A small network was shown many inputs. Here are its activations along a few directions, one row for each input.
In each table, some parts of the input vary, and every possible input appears once, in random order.
A made-up example of a description, with smaller parts first: values(2) and (point or line(9) or (line(4) and ring(8))).
Shared parts are said once, and a part with two or three values counts as separate values.

Other details of the inputs shift rows strongly along two fixed directions, in all tables alike. That doesn't count.

A family of inputs:
row 1: [-36   5 -28  26   2   4   4  22  18 -24 -11  -9  25]
row 2: [ 25   6  21 -18  -8   6  23 -27 -23   8   8  25  -7]
row 3: [ 24  14  31  -9  -4  -8  20 -22  -6  25   7   6   7]
row 4: [-12 -33 -40  17   8  -7 -30   4  13 -12   8  -5 -27]
row 5: [ -6  35  16 -13 -18 -13  24  -2  20  -9  -1 -14  16]
row 6: [ -4  33  14 -22   0 -21  33   0   8   1  -2  -9  20]
row 7: [ 33  -7  53 -12  19 -18  11 -22 -26  26  16  23 -12]
row 8: [-18  34  17  -8  -2 -15  31   2   9 -15   2  -7  19]
row 9: [-51   9 -39  15 -17   4 -13  34  29 -35  -5 -27  30]
row 10: [-32   0 -31  29 -13  11  -3  20  25 -24 -13 -16  25]
row 11: [ 17 -49 -16  11  17  28 -39  -7 -18  -1   1  21 -29]
row 12: [-10  42  10  -5 -16  -4  28  -7  17  -6  -1 -15  20]
row 13: [ -7 -17 -14  20   3  10 -23  10  -4   4   6   0   7]
row 14: [  0   6   9 -17  -7  -1  13  -4  -2   8  -8  11 -21]
row 15: [ 34 -37  15   8  13  -3 -28  -3 -12  19   2   9 -17]
row 16: [-44 -17 -51  12  -7  16 -26  28  29 -32 -24  -7  -4]
row 17: [  1 -17   4  14   1   1 -22   6   3 -11  -1  -6  -6]
row 18: [-22  32 -14  -9 -15 -14  38 -24  20  -4  17 -12   3]
row 19: [  6 -18  -8   5   2  -4 -19  15  -1  10   5   1   4]
row 20: [-21  38   5   4 -21  -1  27  -3  20 -14  -2 -14  25]
row 21: [ 13  27  22 -15  -1  -3   9 -16  -8  18  17  -2   4]
row 22: [ 19   9  36 -18  10 -21  24 -13 -10  21   6  10   6]
row 23: [  6   2   8 -17 -14  -4  12 -10 -11  -4  -5  19  -1]
row 24: [ 42  -6  33 -21  -1   5  22 -31 -38  23   7  26 -26]
row 25: [-43   3 -34  16 -18   1  -5  34  27 -24  -5 -19  32]
row 26: [ -9 -41 -34  14   1  14 -33  23  -9 -13 -26   0 -27]
row 27: [ 21   6  26 -26 -14  -9  24 -18 -23  12  -5  20 -14]
row 28: [-15 -41 -48  23   4  30 -27  24  -5 -17 -24  -8 -23]
row 29: [ 29   8  43  -4  22  -8   8 -25 -28  19  16  16 -14]
row 30: [-12  46  -4 -15 -17  -7  30   3  14   4   6 -14  31]
row 31: [-12  32   8  -6  -2 -11  37  -4   9   4  -2  -5  29]
row 32: [ -9  -9 -14  16   4  13 -27   7  -4  -3   8  -7   3]
row 33: [ 39   5  46 -25   9 -13  -6 -22 -23  31  24  11 -18]
row 34: [-15  49   0 -23 -23 -18  33  11  21  -1   4 -14  32]
row 35: [ 18 -52  -6   2  14  13 -46  -5 -19   1  -4  25 -33]
row 36: [ 26 -28  16   1  34  -5 -29  -2 -20   7   5   7 -25]
row 37: [  2 -14 -16  12   5   6 -19  10  -4  12   5  -1   8]
row 38: [ 13  26  26 -10  14  -7  18 -17 -11   9   8   0   0]
row 39: [ 17 -48 -16  13  22  29 -33   2 -17   8  -6  12 -46]
row 40: [-17   5 -26  11  12   2  -2  16   9 -12 -12 -17  16]
row 41: [-19   4 -31  17  -7   9  -6  18  23 -16 -15 -23  19]
row 42: [ 37 -32  14   3  15  -3 -32  -2 -12  16   1   4 -22]
row 43: [-15  34  19  -7 -27 -15  38  -1  22  -8   0  -7  28]
row 44: [  7 -45 -23  12  21  30 -40  -1  -6   1  -4  14 -37]
Each input here is: values(2) and (point or ring(6) or (values(3) and ring(5))).
The inputs of row 36 and row 38 match in every part but the values(2) part. If row 23 is changed in the same way as row 36 into row 38, which row does it become?
> row 2
Which other rows does row 29 become when the values(3) part takes its other values? List them by row number.
> row 20, row 32
Which other rows does row 44 become when the ring(6) part takes its other values? List them by row number.
> row 2, row 11, row 24, row 28, row 39
Which other rows does row 21 become when the values(3) part takes its other values? List them by row number.
> row 12, row 38
